Each row below holds a small network's activations on one input, seen along a few directions.
Each table varies a few parts of the input and shows all the possible inputs, shuffled.
A made-up example of a description, with smaller parts first: one of 3 separate values, together with either a single point or one of 9 places around a ring or (one of 4 places along a line, together with one of 8 places around a ring).
Shared parts are said once, and a part with two or three values counts as separate values.

A family of inputs:
R1: [  2   5 -13   6  18  15 -15  23 -26  10 -24]
R2: [-18 -19   4 -13  16  -2  -3 -38 -15   1  13]
R3: [ 20  -2   2  12   7 -28   1 -24 -14 -28   3]
R4: [  7  19 -39   7 -60  20  -7 -48  47  27 -39]
R5: [ 22  13  -3  22   3   2 -17  34 -15  -4 -15]
R6: [-10  -8  11 -12  -3 -18  18 -12  21 -25  26]
R7: [-27  -3  22 -14   2 -10  17 -27   4   0  21]
R8: [ 24  -9   0   1   0 -28  20 -14   8 -18  22]
R9: [-16  -6   0  -6  10  27 -21  21 -16  25  -7]
R10: [-5  5  9 -5 -1  7  1 44 26  9  2]
R11: [  1  -9  -8  -3  23 -13   2 -36 -25 -14  -4]
R12: [-21   5  17  -8  -7  24  -1  32   1  17   2]
R13: [22  8 -2 13 -7  3  4 44  4 -2  2]
What do these inputs look like to the network?
> either a single point or (one of 2 separate values, together with one of 6 places around a ring)

A family of inputs:
R14: [ -3 -16  12  -8  17 -29  11 -37  -7 -22  25]
R15: [  3 -10  -1  -7 -10 -13  11 -58  10 -18   5]
R16: [  1   0  -4   4  21  -2  -3  15 -19   0  -3]
R17: [  4   7 -18   5  -6   7 -10  -5  -1   7 -19]
R18: [-12  -7  10  -7   8   8   2  21  -5   2  12]
R19: [ 3 -2 12 -4  8 -2  4 25  5 -6  8]
R20: [-10  12  -6   1  -9   9  -5  -6   0  21 -14]
R21: [-14   6  -7   0 -19  16   1   2  11   7  -1]
R22: [21 -5  7  4 11 -5 -5 19 -6 -2  4]
R23: [ 13  11 -13  14 -19   0   0   4   6   2  -9]
R24: [-11   1  12  -2  16   3  -3  13 -18   8  -1]
R25: [  5   4  -2   1 -18   8  -2   5  24   2  -7]
What do these inputs look like to the network?
> one of 2 separate values, together with either a single point or one of 5 places around a ring
Changing only the choice among 2 separate values turns R18 into R21. The same change can be made to R24. Which row results?
> R20
Which other rows does R22 become when the choice among 2 separate values takes its other values? List them by row number.
> R23

A family of inputs:
R26: [ -2  -5  -1  -1  11   3  -6   4 -13  -2  -1]
R27: [-10  -7   4  -4   9   5  -3   5  -5   2   7]
R28: [-4 -6  4 -4  4  0  3 10  2 -4 12]
R29: [ 10   1  -8   1 -12   2   1  -1  14  -1  -5]
R30: [-8  0 -7 -3 -8 11 -3 -7  9  9 -6]
R31: [ 8  7 -1  9 -6 -1 -2 -1 -5  2 -6]
R32: [-11  -1   7  -4   9   2   1   5  -4   5   3]
R33: [-10   5   5   2  -6   8  -1  -3   0   7  -2]
R34: [ -1   0  -7  -5 -14   7   4  -2  14   3  -1]
R35: [ -3   1   3  -1  12  -1  -2   4 -12   1  -6]
R36: [ 6  2  0  4 10 -8  0  7 -8  0 -1]
R37: [ -3 -10   2  -6   3 -23  12 -48   0 -17  14]
R38: [ 7 -4 -3  4 10 -4 -4  7 -9 -3  3]
R39: [ 6  1  6  0  5 -9  2 11  3 -4  4]
R40: [ -2   7   1   5  -4   5  -5  -4  -8   3 -10]
R41: [ 8 -6  3  0  5 -4  0 11  1 -7  8]
R42: [-3 -1  8 -5  3 -2  8 10  2  0  7]
R43: [ 5  6  3  7 -9 -2  1  3  7 -3 -1]
R44: [ -2   3 -13   1  -4   7  -7  -7   1   4 -13]
R45: [ -3   5   6   0 -12   4   5   2   6   2   3]
R46: [ 10   2 -13   4  -8   2  -3  -5   3   3 -10]
What do these inputs look like to the network?
> either a single point or (one of 4 places along a line, together with one of 5 places around a ring)
Which other rows does R39 become when the place on the ring of 5 takes its other values? List them by row number.
> R32, R35, R36, R42
